These are the activations of a small neural network, seen along a few directions. Each row is one input.
Each table varies a few parts of the input and shows all the possible inputs, shuffled.
Descriptions start from the smaller parts, as in this example, which fits no table here: one of 2 separate values, together with either a single point or one of 9 places around a ring or (one of 4 places along a line, together with one of 5 places around a ring).
Shared parts are said once, and a part with two or three values counts as separate values.

Other details of the inputs vary at random and push rows far along two fixed directions, the same in every table; ignore that.

Table:
row 1: [ 7  4 -4  7 -5  1 -9 -4 -5 -8 -1]
row 2: [ -8   8  -8  12   3  -5 -10  13 -24  -9  -8]
row 3: [-14 -11   7 -12   1   6  16  -3  10   7  13]
row 4: [-13 -11   7  -9   1   5  12  -1  10   6  17]
row 5: [  4 -14  22   0  -5  -8   0 -11  -4 -12 -18]
row 6: [-22 -16   4 -20   0  17  18   2  17  12  21]
row 7: [  4   2   1   2   1 -13  -2  -8  -9  -8  -4]
row 8: [  2  30 -37   1  20  -2   5  12 -13  22  19]
row 9: [  7 -14  20   6  -8 -12  -7  -6  -1 -16 -12]
row 10: [ 15   7   5   8 -13   4 -21  -9 -14 -14 -21]
row 11: [  2 -17  14   5 -12   7  -5   1  13  -8  -7]
row 12: [ -5 -12  11  -1  -3   2   9  -5   8  -1  -6]
row 13: [  6  20 -22   5   3   0  -5  -7 -15  -2   4]
row 14: [-13  -7   0 -12  -9  13   1   8  15   6  18]
row 15: [ -9 -16  10  -1  -5   1   8   4  18   1   8]
row 16: [-19  33 -52 -13   9   5  12   7  -1  23  30]
row 17: [  8 -10  20  -4  12  -2   4   9   8   5  -4]
row 18: [ -4 -11   6  -3  -6  10   5  -3   8  -1  -6]
row 19: [ 27  19  -7  15   9 -11  -8   3 -21  -3 -17]
row 20: [-11 -10   4  -6  -1   2   9   3  13   4  19]
row 21: [  7  -9  13   6 -19   7 -16   2   7 -11 -16]
row 22: [ 14   8   5   6 -12   5 -17 -11 -14 -13 -25]
row 23: [ 6 -8 20 -4 14  1 -1  7 10  9 -5]
row 24: [ 24  22  -6  15  14  -5 -17  -2 -18   3 -18]
row 25: [-14 -14   2  -7  -1  -8  11   6  17   4  14]
row 26: [  0  26 -33   3  11 -20   6  -7 -15   4   3]
Each input here is: either a single point or one of 5 places around a ring or (one of 4 places along a line, together with one of 5 places along a line).
Question: A walk changes only the place on the ring of 5. It starts at row 24 and steps to row 8. List the rest of the walk in order.
Answer: row 19, row 17, row 23

Table:
row 27: [-10 -21  13 -16 -10  26   6   2  25  10  14]
row 28: [-18 -23  13  -7 -16  16   3  14  23   5  18]
row 29: [-11  24 -29 -10   6  12   4  -3  -7  11  23]
row 30: [ 46  28  -3  13  18   0 -23   7 -16   5 -19]
row 31: [  7 -24  32  13 -22 -11  -9  -7   0 -26 -34]
row 32: [ 16  21 -21  24  -6 -14 -16  -7 -15 -17 -18]
row 33: [-16 -30  28  -7  22  -2  26  23   9  12   9]
row 34: [-18  19 -32  -2   3   3  -1   8  -9   4  27]
row 35: [-11 -24  11 -17  -8  17  14  -2  30  10   9]
row 36: [  8 -24  32  11 -23   8 -23  -3  -6 -27 -27]
row 37: [ 35 -19  44  13  -1   4 -25  20   5  -9 -29]
row 38: [ 25  27 -14  16  -8   4 -20 -14 -19  -7 -17]
row 39: [-17  20 -31  -3   0   2  -1   9 -11   7  28]
row 40: [ 12 -21  31  17 -24   9 -23  -1   4 -25 -27]
row 41: [-15  23 -29 -12   9   2  11  -7 -10  10  19]
row 42: [-18 -25  10  -8 -13   6  12  10  28   5  13]
row 43: [-11  20 -31  -9   9  -6  16  -8   0  11  14]
row 44: [ 11  20 -18  20  -4 -23 -11 -10 -21 -20 -21]
row 45: [-10  16 -39   1   2  -7   5   6   3   8  22]
row 46: [ 20  25 -15  11  -5   4 -22 -16 -28 -12 -18]
row 47: [ 11 -18  38   2 -19   7 -10 -17  -8 -20 -35]
row 48: [-12 -22  12 -15  -6  17  16  -2  31   9   9]
row 49: [-20  17 -34  -6   4  -8   5   5 -12   3  24]
row 50: [ 20  22 -17  11  -2 -14  -8 -21 -21 -12 -25]
row 51: [ 16  24 -15   8  -2  -6 -14 -20 -30 -13 -21]
row 52: [  4 -23  35  10 -22  -3 -15  -6  -9 -27 -30]
row 53: [-11 -22  13 -15  -9  16  16  -1  30  12   9]
row 54: [ 28  18   2  18  28 -14   2  -5 -33   0 -29]
row 55: [-10  18 -36   1  -1   3  -2  10  -1   8  27]
row 56: [ 27  14  -2  22  14 -51  -5 -22 -22 -21  -5]
row 57: [-18 -19  18 -19 -10  25   9   1  16   8  15]
row 58: [ -8 -23  29 -15  22   8  18  14  18  25   2]
row 59: [ -3 -29  32 -17  14 -20  29 -17  24   6  23]
row 60: [-12 -19  15 -14  -9  26   7   2  26   9  14]
row 61: [ -1  20 -20  -1  29  -9   0  26  -1  23  17]
row 62: [  8 -26  30  11 -20 -10 -11  -8   0 -27 -34]
row 63: [-22  19 -32  -4   5  -8   7   5 -11   2  23]
row 64: [-10  21 -31 -10   6  -7  17  -7  -2  14  15]
row 65: [ -3 -19  28 -18  19  14   9  18  26  26   5]
row 66: [ -7  15 -18   2  31 -15   8  22  -8  22  14]
Question: What is each input in this table made of?
Answer: one of 2 separate values, together with either a single point or one of 4 places along a line or (one of 3 separate values, together with one of 5 places around a ring)
Question: The inputs of row 39 and row 57 match in every part but the choice among 2 separate values. If row 44 is changed in the same way as row 39 into row 57, which row does it become?
Answer: row 43
Question: The inputs of row 49 and row 51 match in every part but the choice among 2 separate values. If row 28 is changed in the same way as row 49 into row 51, which row does it become?
Answer: row 38
Question: Which other rows does row 65 become when the place on the line of 4 takes its other values? List them by row number.
Answer: row 30, row 54, row 58

Table:
row 67: [ 12  29 -27  24   3 -15 -13 -11 -34 -18 -23]
row 68: [-12  22 -34  -6   9   6   4  19   2  21  32]
row 69: [ 17 -11  35   7 -14  15 -22  -9  -7 -17 -47]
row 70: [ 21 -15  33  15 -13  16 -23  -5  -5 -21 -41]
row 71: [-10  21 -32  -5  11  -5  16  -5   8  19  37]
row 72: [ -9 -31  23 -10 -10  10  15  -1  33   6  11]
row 73: [-25  17 -37  -4   7 -11  14  15  -2  12  32]
row 74: [-26  18 -32  -7  14  -5  17   2  -8  10  33]
row 75: [-11  18 -39 -12   9   0  19  -6   6  24  24]
row 76: [ 21 -12  38   5 -14  -1 -13 -28  -1 -20 -40]
row 77: [-11 -29  31 -19  -1  26   8   6  17   3  15]
row 78: [-15 -28  30 -19  -6  26   7   4  16  13   9]
row 79: [ 21  39 -21  11   3  -1 -22 -11 -34  -6 -25]
row 80: [-14 -31  23 -11  -8  18  -5  20  29   7  12]
row 81: [-22  13 -33 -10  13 -16   8   9  -6   6  43]
row 82: [ 23 -15  30  21 -18  14 -23   3  -1 -19 -42]
row 83: [-19 -24  23 -21  -8  29   9  13  24  11  -4]
row 84: [-22 -35  28 -16  -3   9  18   1  13  -6  14]
row 85: [ -8  17 -38  -8   8 -12   8   5  13  17  37]
row 86: [ 30  32 -19  18   5 -11 -33  -3 -32 -14  -6]
row 87: [-27 -36  21 -14  -9  12  18   5  15   5   1]
row 88: [ 15 -23  38   9 -15  -3 -11 -17 -20 -27 -36]
row 89: [-25 -37  23 -11 -10  -2   5  15  22  -3  14]
row 90: [ 28  35 -18   7   5 -15 -12 -30 -28 -13 -19]
row 91: [-11  21 -32 -10  14  -2  18  -8   6  16  34]
row 92: [ 28  34 -19  12   5  -1 -21 -15 -41  -7 -15]
row 93: [-13 -29  30 -12  -6  16  -6  15  25   6  19]
row 94: [-26  13 -40  -4  10 -13   6  15   1  11  33]
row 95: [ 28  32 -26  23  -3 -20 -16 -12 -16 -11 -17]
row 96: [ 29  33 -29  23  -5 -19 -14  -6 -14 -11 -20]
row 97: [-15  22 -37 -16  11   0  18  -7   8  22  21]
row 98: [-13 -26  32 -13  -8  18   2  15  22   7  17]
row 99: [ -2 -31  47 -11  33  -7  22  19  21  23   4]
row 100: [ 40  33  -8  24  40 -34  -8   6 -33   7 -27]
row 101: [-25  19 -29 -20  15  -5  19  -3 -13  11  29]
row 102: [ 13 -20  36  18 -22 -12 -18  -2 -10 -31 -36]
row 103: [-10  21 -29 -10  15  10   8   8  -5  19  41]
row 104: [  2 -33  47 -15  35  -8  24  19  17  20   7]
row 105: [ 31 -17  39  12 -17  -9 -15 -17   0 -27 -26]
row 106: [ 14  32 -19  24  -1 -26 -18  -8 -35 -20 -12]
row 107: [-13  21 -34 -15  11  12   9   8  -6  26  28]
row 108: [ 13  31 -21  27   2 -20 -16 -13 -36 -17 -14]
row 109: [ -2  19 -24  -5  52 -19  24  24  -1  38  21]
row 110: [ -9 -33  17 -10 -12   5   7  11  42   4   8]
row 111: [-10 -30  23 -15  -7  12  17  -3  31   4   8]
row 112: [-15 -30  23 -17  -7  29   8   9  20  14   3]
row 113: [-13  22 -33 -11  14  12   9  11  -2  20  31]
row 114: [ 24 -14  32  18 -22   9 -25   9  -1 -21 -41]
row 115: [-13 -30  20 -10 -10  19  -3  26  32   7   8]
row 116: [-10 -34  20 -10 -10   4   6   6  39   4  12]
row 117: [-15 -29  21 -17 -10  29   9  14  22  13  -1]
row 118: [-10  19 -42 -11   7   1  20   0   9  24  21]
row 119: [ 17  -9  41   5 -12  13 -23 -14 -10 -18 -40]
row 120: [-26 -37  18  -9 -11   1   6  20  27  -3   7]
row 121: [ 32  30 -20  12   3 -15 -11 -29 -30 -10 -15]
row 122: [ 13  30 -21  19   1 -17 -13 -18 -42 -13 -20]
row 123: [-10 -31  18  -8 -11  13  16   5  38   7   4]
row 124: [ -9  18 -36 -14   8  -2  19  -6   4  24  28]
row 125: [ 31  31 -20  16   6 -15 -11 -26 -26 -17 -12]
row 126: [-11 -30  17 -13  -9  15  19   3  36   4   1]
row 127: [ 13  28 -22  25   2 -28 -25  -8 -33 -21 -10]
row 128: [ -7 -31  28 -14  -5   9  16  -6  28   2  18]
row 129: [ 25  37 -19  25   4  -3 -25  -9 -32  -8 -12]
row 130: [-11  19 -39  -8  13   0  18  -3  10  17  27]
row 131: [ 36 -18  44  19  21 -16  -6  13  -4  -5 -53]
row 132: [ 30  32 -23  21  -4 -22 -15 -12 -18 -11 -13]
row 133: [ 29  34 -19  21  -1 -23 -17 -17 -20 -13 -10]
row 134: [ 16 -21  40  15 -18 -12 -17  -8 -14 -35 -29]
row 135: [ 13  31 -31  25   1 -14 -12  -6 -32 -18 -27]
row 136: [-30 -31  24 -19  -7  11  17   3  17   3  -2]
row 137: [-14  25 -27 -23  17  11   9   1  -9  20  31]
row 138: [-25  18 -40  -4   4 -10  15  20   0  12  28]
row 139: [ 28 -15  42  12 -15   5 -26  -3 -10 -25 -27]
row 140: [-11 -27  28 -13 -11  18   3  20  24   7  14]
row 141: [-12  22 -33  -6  11  10   7  14   0  23  34]
row 142: [  8 -17  36   8 -17  -3 -13 -14 -14 -26 -46]
row 143: [ 25 -19  30  20 -17   0 -14 -16   7 -21 -38]
row 144: [  7 -16  40   8 -14  -4 -13 -18 -15 -27 -42]
row 145: [ 17  28 -20  24   4 -20 -14 -14 -40 -21 -11]
row 146: [ 14  29 -26  19  -1 -17 -12 -13 -40 -12 -23]
row 147: [-26  15 -38  -1  10  -4  16   9  -2  14  30]
row 148: [-14  21 -36  -4  12  12   6  14   2  23  31]
row 149: [ 22 -13  40  14 -11  14 -23 -10  -9 -22 -34]
row 150: [  6 -17  30  10 -18   0 -11  -8  -9 -25 -53]
row 151: [-14  24 -40 -16   9   0  20  -2  10  22  17]
row 152: [ 25  37 -29  22   3   2 -21  -1 -28 -10 -26]
row 153: [-26  16 -41  -9   7  -1  21   9  -6  18  20]
row 154: [-26 -35  20  -5 -11  10  16  14  24   1   3]
row 155: [-25 -34  24 -13  -7   9  17   7  17  -2   7]
row 156: [ 27 -19  36  16 -17 -11 -24 -15   6 -25 -28]
row 157: [ -6 -34  27 -16  -6   1   7   0  31   0  22]
row 158: [-11  20 -35  -8  10   2  -3  20   3  20  38]
row 159: [-25 -35  24  -8 -10   7  14   9  19   0  10]
row 160: [-14 -27  25 -23  -8  11  17  -7  29   8   3]
row 161: [-11  20 -32 -14  11  -2  18 -11   3  23  31]
Question: The inputs of row 76 and row 97 match in every part but one. If row 78 is changed in the same way as row 76 into row 97, which row does it become?
Answer: row 112
Question: The inputs of row 132 and row 133 match in every part but one. If row 158 is changed in the same way as row 132 into row 133, which row does it become?
Answer: row 93
Question: The inputs of row 77 and row 149 match in every part but one. If row 137 is changed in the same way as row 77 into row 149, which row does it become?
Answer: row 119
Question: What is each input in this table made of?
Answer: one of 5 places along a line, together with either a single point or (one of 3 separate values, together with one of 6 places along a line)
Question: Which other rows does row 116 become when the place on the line of 6 takes its other values? List them by row number.
Answer: row 75, row 95, row 97, row 130, row 143
Question: A walk changes only the place on the line of 6. It starts at row 160 and steps to row 124. List the rest of the walk in order.
Answer: row 111, row 72, row 132, row 85
Question: Which other rows does row 153 become when the place on the line of 5 takes its other values? List them by row number.
Answer: row 87, row 88, row 122, row 146

Table:
row 162: [  9 -16  23  12 -22  -1 -16  -3  -4 -21 -21]
row 163: [ 20  32 -32   9   4  -7 -11 -16 -24  -4  -9]
row 164: [  5 -20  20   8 -17   1 -13  -1   1 -21 -17]
row 165: [-22 -10   2 -23  -2  21  18  12  20  19  21]
row 166: [ 18 -17  27  14   3   0   0   4   6  -5 -21]
row 167: [ 11 -14  35  -2   7  -8  -8   1  -2  -5 -17]
row 168: [-25 -14   0 -17  -2   8  17   1  28  11  33]
row 169: [-40 -24   2 -19   3 -16  39  -6  14   4  22]
row 170: [ 14  35 -31  12  -3 -15  -8 -13 -21  -8   3]
row 171: [  6 -10  24   3  -9  14 -11  -4   4  -8 -26]
row 172: [-19  31 -56 -14  13  -6  18   2   1  18  50]
row 173: [-29 -17   0 -12  -4   9  11  11  23   9  29]
row 174: [ 16 -17  32  11   7   4  -1   1  -4  -6 -18]
row 175: [  4  33 -33  16   3  -4 -16   0 -23  -2  -4]
row 176: [ 13 -12  24   6 -11   7 -12 -17   2 -11 -26]
row 177: [ 15  33 -28   6  21 -25  -6   3 -15   7   0]
row 178: [-24 -11  -2 -24   2  21  17  12  21  17  21]
row 179: [ 13 -14  23   1 -15   7  -6 -13   1  -8 -20]
row 180: [ 12  32 -21   8  26 -14  -3   0 -29   6   6]
row 181: [ 18 -16  24   8   1  -8  -4   5  11  -2 -23]
row 182: [-27 -14   0 -17  -6  15  13  18  16  15  26]
row 183: [ 11  31 -33  15   1  -6 -17   1 -27  -7  -9]
Question: What is each input in this table made of?
Answer: either a single point or one of 6 places around a ring or (one of 3 separate values, together with one of 5 places around a ring)
Question: Which other rows does row 178 become when the place on the ring of 5 takes its other values? List them by row number.
Answer: row 163, row 164, row 172, row 183
Question: Which other rows does row 175 become when the place on the ring of 5 takes its other values? List them by row number.
Answer: row 168, row 171, row 173, row 176
Question: A walk changes only the place on the ring of 6. It starts at row 177 and steps to row 181. List the rest of the walk in order.
Answer: row 166, row 174, row 180, row 167
